A small network was shown many inputs. Here are its activations along a few directions, one row for each input.
In each table, some parts of the input vary, and every possible input appears once, in random order.
A made-up example of a description, with smaller parts first: one of 2 separate values, together with either a single point or one of 11 places around a ring or (one of 4 places along a line, together with one of 5 places around a ring).
Shared parts are said once, and a part with two or three values counts as separate values.

Rows:
R1: [ -2   1  28 -21 -21  -4 -16  -6  14  -5   9 -17  13 -18  -3 -18 -11]
R2: [  6 -16  -7   6   9  -7   4  11   6   4 -10  35 -13   7 -18 -27   2]
R3: [-13 -33  -6  16  16  -4  -9   2   7   4 -13  17 -17  14   5 -31   1]
R4: [  0   9  -6  14 -16   7   7 -11  17  -5  19 -11  19 -31  12  32 -22]
R5: [ -1  25   8   9 -24   7  11  -1 -19  -1   8  -3  16  -9   0  32 -19]
R6: [ 13 -11   8  25  26 -23  17   8   7  -5 -20   8 -27  28 -24   1  20]
R7: [ -3  -9 -16  10  40  25 -20 -14  18   6 -15  21 -28  10 -13 -23   0]
R8: [ -2  20   6  10 -14   2  23  -4   5  -2  13  -3  23 -14   9  46 -24]
R9: [ 12   2  -1  -3 -23   8 -19   2 -20   7  11 -14   2 -32  15  15 -12]
R10: [  6  12  11  -5 -25   7  -1  12 -30  12  11 -10   3 -13  10  29 -12]
R11: [ -7  12  19 -25 -11   5  10  15 -21  -1  15 -30  26  -4  12   8   9]
R12: [-10  30  -5  -3 -16   0  17   7 -19   2  10 -17  38  -7   9  29  -3]
R13: [ -7  11 -27   5 -13   7  -3 -28  18  -9  21 -14   3 -34  12  27 -15]
R14: [ -3  17  -1 -17 -16   1   5  20 -30  16  14 -25  24 -10  17  25   5]
R15: [ -3  10  41 -22 -20  -6   4  -3   1  -1  12 -10  15  -1  -8  -6  -8]
R16: [ -8  13  30 -35  -9 -12  12  -1  -1   5  19 -25  36   2   1 -11   8]
R17: [ -9 -24 -11   2   9 -12  12  10   3   7 -15  11   2  44  15 -23  24]
R18: [  0  -7 -23  -2  18  -4  -2  -2   6   3 -11  29 -27   3 -11 -33  -4]
R19: [  6 -12   2   1   3 -11  19  11  -1   7 -13  40 -10  20 -25 -10  13]
R20: [ -3  17 -25   3 -19   9 -16 -27  -9 -10  11 -11  -1 -31   7  13 -11]
R21: [  6   5 -21 -13 -16   6 -30 -16 -21  -1   9 -15 -10 -35  16  11  -7]
R22: [ 10 -10 -12 -10   4 -13  24  17   1   9 -11  28   7  36 -14 -16  22]
R23: [  3  15  -4  12 -24  10  -6  -9  -9  -5  11  -9  13 -27   6  18 -17]
R24: [  6  -8  12  18  23  13   1   2  14   6 -22  35 -12  22 -17  -4  23]
R25: [  1   7  30 -12 -21  11   2   9 -20  -6  10 -14   5  -7   3  13  -9]
R26: [ 12  -2  -3   6  22  10   7  10  19   8 -21  25   4  40  -1 -12  35]
R27: [ 11 -17  -2  29  35 -18  -1  10  12  -9  -9   5 -29  19 -18 -13   6]
R28: [  4  -3  18 -12 -19  12 -18   2  -9 -11   8 -19   4 -25   8   0 -11]
R29: [  4  -8 -18  18  45 -15  -8  -4  12  -9  -6  -1 -43  18 -13 -18  -3]
R30: [-20 -26 -23   6  25  -1 -14 -12   7   5 -14  10 -30  11   8 -35  -6]
R31: [-10  24  -7  -4  -4  -5  30   3   6   1  13 -17  46 -12  18  43 -10]
R32: [ -9   6   7 -31 -16  -4 -28 -18  16 -11   6 -21  -2 -21  -1 -20  -9]
R33: [  5 -16   1  20  31  20 -15   0  19   5 -16  29 -14  12 -16 -18   8]
R34: [-13 -26   5  13   9 -10   6   4   0   5 -16  24 -15  27   3 -17  14]
R35: [ 19  -9  -7  13  25 -24  25  13  10  -2 -21  -6 -10  45 -11  -5  29]
R36: [ -2   0  -3 -22 -13  11 -31 -14  -8 -18   5 -21  -9 -27   8  -2  -8]
Changing only one part turns R8 into R31. The same change can be made to R6. Which row results? -> R35
What is each input in this table made of? -> one of 4 places along a line, together with either one of 4 separate values or one of 5 places along a line
A walk changes only the place on the line of 5. It starts at R1 and steps to R28. List the rest of the walk in order. -> R9, R23, R4
List by row number the other rows that have the place on the line of 4 in common with R18. -> R7, R13, R20, R21, R29, R30, R32, R36
Which other rows does R19 become when the place on the line of 4 takes its other values? List them by row number. -> R2, R18, R22

Rows:
R37: [ -8  -7  -4  -8   9  -3 -19 -16  16  -9   3 -14 -12  -9   2 -21  -7]
R38: [  2  -7 -13  11   6  10 -13  -7   2   1  -6  17 -18  -8  -4  -5  -6]
R39: [ 4  0 -8 24 20 -6 24  5 15  2 -9 14  3 23 -6 12 10]
R40: [ -3  33   3 -11 -47   7   5  -5 -24  -3  31 -33  36 -47  21  52 -28]
R41: [  2  -6 -10  13  13  -1  10   7  -1   6 -11  15  -5  19  -1   1  11]
R42: [ -1 -10   6  -8   8 -11  10  12   1   5  -9   6   2  25  -4 -20  17]
R43: [  8  -8  -2  14   8   6  -3   9 -11   5 -11  19 -18   8  -7  -1   4]
R44: [ -1  -2 -24  12  11   4 -16 -19  13  -9   1  -3 -19 -16   2   0 -11]
R45: [ -3 -12   6  -9   0   2 -15  -4   4   0  -4   7 -12   0  -4 -26   0]
R46: [  0  -2   8   1  17 -17  24   9  16   1  -7   6   8  31 -11  -9  16]
R47: [  5 -13  15  -6   2  -3  -4  12  -9   4 -10  10 -12  16  -9 -20  12]
R48: [ -5  34  23 -32 -48  11  -3  -3 -21  -3  32 -45  46 -42  21  36 -18]
Changing only one part turns R43 into R47. The same change can be made to R41. Which row results? -> R42
What is each input in this table made of? -> one of 2 separate values, together with either a single point or one of 5 places along a line

Rows:
R49: [  1 -22 -29  17  22   3 -27 -15   8  -4 -13  21 -46  -4  -7 -27  -6]
R50: [ -4  15   0  -6 -14  13 -19 -20   4 -10  17 -21   5 -38   7  14 -23]
R51: [ -5  17   7 -14 -24  -1  16   4  -9   4  14 -13  33  -9  12  23  -4]
R52: [  2  23  15  -4 -22 -12  35  17 -15   3  14 -18  39   3   7  38   0]
R53: [ -4   7 -18  -1 -15  20 -33 -20  -9  -6  13 -17  -9 -45  16  12 -24]
R54: [  1  15  19 -12 -29   6   2   4 -18   1  13 -12  20 -18   5  19  -9]
R55: [  0 -10  -2   7  19  -6  19  12   9   9 -16  23   3  36  -7 -15  21]
R56: [ -3  11   5 -20 -21   2 -11  -6 -10  -5  16 -28  13 -24  12   6  -9]
R57: [  7 -15  10   7  16  -1   5  14   1   7 -16  25 -14  26 -15 -18  15]
R58: [  8  -4   6  15  24 -14  36  24   3   8 -17  16   7  50 -11   5  30]
R59: [ -2 -20  -3   0  21  -8  -7   0   9  -1 -13   8 -21  20  -6 -32  11]
R60: [  1 -17  -9  14  24  -1 -15 -14  25  -7 -11  16 -30   3 -13 -26  -3]
Changing only one part turns R60 into R50. The same change can be made to R49. Which row results? -> R53
What is each input in this table made of? -> one of 2 separate values, together with one of 6 places along a line
Which other rows does R55 become when the choice among 2 separate values takes its other values? List them by row number. -> R51
Which other rows does R52 become when the choice among 2 separate values takes its other values? List them by row number. -> R58
